Each row below holds a small network's activations on one input, seen along a few directions.
In each table, some parts of the input vary, and every possible input appears once, in random order.
Descriptions start from the smaller parts, as in this example, which fits no table here: one of 6 places along a line, together with either a single point or one of 11 places along a line or (one of 2 separate values, together with one of 8 places around a ring).
Shared parts are said once, and a part with two or three values counts as separate values.
In the rows, 128 means zero.

Other details of the inputs vary at random and push rows far along two fixed directions, the same in every table; ignore that.

A family of inputs:
row 1: [106  76 144 147 163 141 158 120 139 106  89]
row 2: [142 148 102 104 135 129 186  88 125 127 152]
row 3: [122 111 184 140 113 123  53 174 113 155 104]
row 4: [105  44 156 177 166 123 154 139 139 101  95]
row 5: [103 153 175 143  71 158  69 158 144 180 119]
row 6: [109 101 171 174 125 128 103 157 146 141  97]
row 7: [153 201  47 122 115 136 147  97 149 105 167]
row 8: [164 155  74  88 141 107 180  93 114 126 167]
row 9: [153 118  52 124 172 103 184 106 133  99 160]
row 10: [129 121 121 153 121 133 121 144 139 115 134]
row 11: [136 107 114 104 163 112 167 114 104 103 128]
row 12: [115 117 139 147 126 138  71 155 126 115 110]
row 13: [135 137 139 116 128 124 151 114 128 148 123]
row 14: [110  90 166 137 135 124  81 160 104 122 105]
row 15: [121  54 102 146 197 107 168 131 121  74 113]
row 16: [130 179 101 143  94 134 124 120 151 148 156]
row 17: [109  43 168 125 171 126 146 122 107 105  73]
row 18: [115  51 110 160 184 113 175 133 134  74 101]
row 19: [176 212  76  81 114 112 156  96 118 146 180]
row 20: [160 141  80  89 154 115 214  77 115 111 162]
row 21: [143 183 117  92  86 132 122 109 118 166 157]
row 22: [145 156 117 114 114 125 108 131 112 131 157]
row 23: [112 133 162 143 104 154 113 142 140 149 124]
row 24: [160 191  57 115 121 124 145 108 132 116 190]
row 25: [113  80 170 154 150 131 144 144 143 137  91]
row 26: [ 89 150 177 166  75 153  50 167 139 154 110]
row 27: [113  58 118 166 186 122 180 111 143  79  91]
row 28: [129  52 134 157 185 104 140 150 127 103 101]
row 29: [147 176 108  92 113 134 117 107 112 129 148]
row 30: [114 116 172 167 101 135  62 180 143 148 102]
row 31: [113 133 141 115 121 137 138 116 120 135 120]
row 32: [117 195 146 108  72 158  81 116 126 162 130]
row 33: [128  77 162 121 148 120 129 139 103 120 113]
row 34: [130 130 171 116 111 128 106 137 115 160 110]
row 35: [130 146 110 145 100 132 105 147 145 138 141]
row 36: [103 137 193 129  71 150  62 154 124 182 107]
row 37: [161 230  70  92  97 134 104 101 120 132 180]
row 38: [111  84 163 117 143 127 137 131 106 123  98]
row 39: [131 193 142 116  61 136  36 157 116 178 155]
row 40: [118 147 115 128 128 142 159 116 140 126 134]
row 41: [147 122  85  77 170  83 201  89 176  80 158]
Each input here is: either a single point or (one of 5 places along a line, together with one of 8 places around a ring).
Which other rows does row 9 become when the place on the line of 5 takes its other values? List them by row number. -> row 12, row 15, row 24, row 28
Which other rows does row 34 become when the place on the ring of 8 takes its other values? List them by row number. -> row 3, row 6, row 13, row 19, row 25, row 28, row 30

A family of inputs:
row 42: [108  77 190 132 138 131 102 155 114 142  87]
row 43: [150 194  76 115 111 130 129 110 140 122 165]
row 44: [145 155  98  97 143 122 166  98 119 129 147]
row 45: [131 115  99 138 152 128 168 114 129 103 132]
row 46: [105  84 189 131 134 131  96 149 110 140  88]
row 47: [129  85 128 111 164 113 167 105 113 110 113]
row 48: [147 103 116 136 160 120 167 113 128 114 125]
row 49: [ 94  84 216 137 106 140  59 167 105 150  85]
row 50: [119  80 135 149 160 122 134 141 128  98 109]
row 51: [143 148  78 129 135 120 148 113 135 117 148]
row 52: [112 129 145 145 102 138  92 146 139 145 119]
row 53: [ 88  80 202 165 107 144  63 179 133 143  90]
row 54: [135 101 105 140 172 114 166 118 134  94 121]
row 55: [138  92 117 107 165 109 182  98 116 107 120]
row 56: [144 189  87 119 108 129 127 120 141 124 170]
row 57: [128 167 159 110  79 138  84 140 115 161 138]
row 58: [ 94  73 192 158 121 140  79 167 138 130  82]
row 59: [128  84 119 144 173 112 162 128 139  95 115]
row 60: [100  89 176 155 122 140  94 160 134 126 100]
row 61: [112 131 154 146 108 137  98 147 142 143 119]
row 62: [103  78 170 166 136 125  91 165 133 132  93]
row 63: [139 151  96 135 134 125 139 120 133 117 140]
row 64: [126 105 108 144 156 118 169 117 139 114 124]
row 65: [127 166 150 104  87 143  81 138 120 164 133]
row 66: [147 179  79 122 125 119 149 111 146 125 166]
row 67: [122 146 163 115  94 135  92 137 112 151 127]
row 68: [151 178  98  95 123 120 162  92 121 133 156]
row 69: [124 216 133 127  56 159  61 142 136 160 155]
row 70: [133 149  98 137 130 129 149 116 135 128 139]
row 71: [144 150  80 127 135 123 147 111 134 110 146]
row 72: [138  77 125 111 168 109 182 110 119 111 115]
row 73: [125  70 116 143 172 108 160 129 140  97 115]
row 74: [137 190 148 130  64 153  60 148 127 167 150]
row 75: [125  78 143 121 170 113 165 114 112 112 104]
row 76: [157 215  81  82  99 134 145  98 121 147 183]
row 77: [114 150 143 147  91 147  83 150 129 149 129]
row 78: [130  62 133 115 175 112 177 116 118 111 106]
row 79: [132  87 117 110 172 116 180 109 111 107 125]
row 80: [151 130  97 100 149 113 188  99 118 117 150]
row 81: [113  57 149 152 163 118 128 148 137 100  95]
row 82: [143 151  99  97 136 123 163  98 113 123 152]
row 83: [132 222 117 133  63 146  60 144 135 167 157]
row 84: [158 144  91 119 135 125 158 103 133 122 150]
row 85: [125 184 149 101  74 147  66 137 118 170 139]
row 86: [149 216  68 112  93 141 135  99 140 135 172]
row 87: [130 109 100 131 152 119 170 111 144 108 133]
row 88: [157 196  95  91 109 124 154 100 125 147 165]
row 89: [114 131 148 140 109 143  94 141 136 132 114]
row 90: [150 149  96  96 137 121 173 102 118 127 156]
row 91: [159 219  92  86  95 126 144  94 125 151 174]
row 92: [127  81 112 148 169 117 157 129 125  92 116]
row 93: [114  59 129 154 169 118 166 131 132 103 108]
row 94: [134 121  97 138 156 125 173 108 134 106 128]
row 95: [118 150 142 141  96 135  79 155 137 142 138]
row 96: [121 114 169 117 111 129 100 138 117 146 109]
row 97: [146 114 106 105 165 112 191 101 121 118 132]
row 98: [122  73 119 151 168 112 155 134 131 102 118]
row 99: [109 115 162 148 119 138 102 149 141 132 108]
row 100: [128 205 144  98  63 148  61 131 118 173 147]
row 101: [128 103 101 140 152 123 163 115 134 111 123]
row 102: [ 93  88 199 164 116 146  68 171 132 137  79]
row 103: [ 98  77 181 164 118 131  64 176 133 138  89]
row 104: [119 150 136 147  98 138  77 155 128 143 132]
The inputs of row 48 and row 74 match in every part but one. If row 59 is changed in the same way as row 48 into row 74, which row does it become? -> row 56
The inputs of row 89 and row 102 match in every part but one. If row 43 is changed in the same way as row 89 into row 102, which row does it become? -> row 54
What is each input in this table made of? -> one of 3 separate values, together with either a single point or one of 8 places around a ring or (one of 2 separate values, together with one of 6 places around a ring)
Which other rows does row 77 become when the choice among 3 separate values takes its other values? List them by row number. -> row 70, row 101
Which other rows does row 82 become when the place on the ring of 8 takes its other values? List them by row number. -> row 49, row 57, row 67, row 76, row 79, row 80, row 90

A family of inputs:
row 105: [127 120 136 102 136 115 139 111 139 125 124]
row 106: [136 250 111 102  43 159 100 112 131 174 180]
row 107: [125  96  98 102 171 122 193  99 125  89 132]
row 108: [101  46 178 127 157 122 122 145 125 105  82]
row 109: [ 90  61 141 194 144 123 116 158 158 122  90]
row 110: [139  60 128 116 194  96 170 116 113  98  96]
row 111: [112 134 163 131 101 153  71 151  98 150 119]
row 112: [134  72 145 142 167 116 169 124 103 124  99]
row 113: [119 150 110 166  86 144  80 164 150 138 140]
row 114: [151 190  86  88 113 119 131 105 111 124 157]
row 115: [111 102 154 178 139 140  84 166 149  98  99]
row 116: [169 165  77 100 151 113 189  84 121 136 155]
row 117: [126 204 163 102  59 149  61 140 143 180 141]
row 118: [167 140  85 100 164 108 184  88 122 123 145]
row 119: [118 100 138 180 123 135  78 160 143 107 120]
row 120: [119 162 155 115  89 154  52 153 103 154 129]
row 121: [104 131 203 142  74 155  68 161 129 173 101]
row 122: [ 87 111 167 191 120 133  74 166 155 124  92]
row 123: [171 209  55  83 121 121 206  61 147 134 189]
row 124: [106  52 136 131 171 121 181 115 118  96 102]
row 125: [141  98 101 126 174 120 196 106 100 106 126]
row 126: [163 165  87  99 119  98 151 132 132 137 198]
What is each input in this table made of? -> either a single point or one of 5 places around a ring or (one of 2 separate values, together with one of 8 places around a ring)
Start at row 113 and move only the place on the ring of 5, one step at a time. The first step leads to row 109. Which rows follow, in order? -> row 122, row 115, row 119

A family of inputs:
row 127: [134 129 167 117 106 127  69 154 115 144 120]
row 128: [142 136 113 115 146 123 178 101 123 124 136]
row 129: [121  98 119 160 156 119 134 144 134 109 119]
row 130: [142 229  73 119  73 147 111 108 145 139 185]
row 131: [112  76 137 164 157 122 127 146 124 100 101]
row 132: [106 131 177 121  98 145  90 146 124 147 117]
row 133: [153 234 106  93  71 133 110 106 135 170 171]
row 134: [112  66 170 133 151 122 151 134 126 122 100]
row 135: [144 142  80 138 148 119 161 115 155 112 146]
row 136: [127 157 158 124  93 137  96 136 117 166 127]
row 137: [134 104 127 117 146 114 174 111 125 127 130]
row 138: [130 114 125 111 155 122 165 107 129 110 119]
row 139: [130 110  97 145 143 129 166 118 146 107 133]
row 140: [142 144  76 136 151 111 156 118 150 105 149]
row 141: [131 107 119 112 160 125 164 109 110 113 120]
row 142: [110 138 149 152 101 134  66 158 138 131 116]
row 143: [108 132 148 157 102 134  72 169 143 139 128]
row 144: [114 135 151 155  96 146  76 153 148 142 110]
row 145: [139 124 100  96 145 118 170 102 115 121 145]
row 146: [118 159 134 152  94 150  80 141 131 139 129]
row 147: [126 154 152 118  94 137  91 137 109 166 126]
row 148: [185 206  46  81 130 114 179  80 113 120 195]
row 149: [133 100 121 110 149 114 169 111 117 126 130]
row 150: [149 178  68 134 121 137 160 102 143 121 159]
row 151: [144 131  98  95 150 114 165  98 118 120 137]
row 152: [117  70 170 133 157 119 145 131 129 120  90]
row 153: [107  71 137 159 151 119 128 148 133  98 108]
row 154: [111 136 151 152 100 144  70 149 141 134 113]
row 155: [117 153 154 107  93 145  88 138 119 150 133]
row 156: [121  97 120 156 146 126 141 142 147 115 126]
row 157: [135 116  97 154 156 125 159 126 142 112 133]
row 158: [126  89 138 119 155 123 145 123 103 124 108]
row 159: [111  71 164 134 161 129 147 132 113 114  91]
row 160: [114 133 169 114 106 140  78 143 120 145 109]
row 161: [137  85 141 116 149 114 136 136 111 114 126]
row 162: [127 154 153 111  94 131  87 135 120 163 124]
What is each input in this table made of? -> one of 3 separate values, together with either a single point or one of 5 places around a ring or one of 6 places around a ring
The inputs of row 162 and row 149 match in every part but the choice among 3 separate values. If row 154 is changed in the same way as row 162 into row 149, which row does it become? -> row 130
Which other rows does row 143 become when the choice among 3 separate values takes its other values? List them by row number. -> row 129, row 140
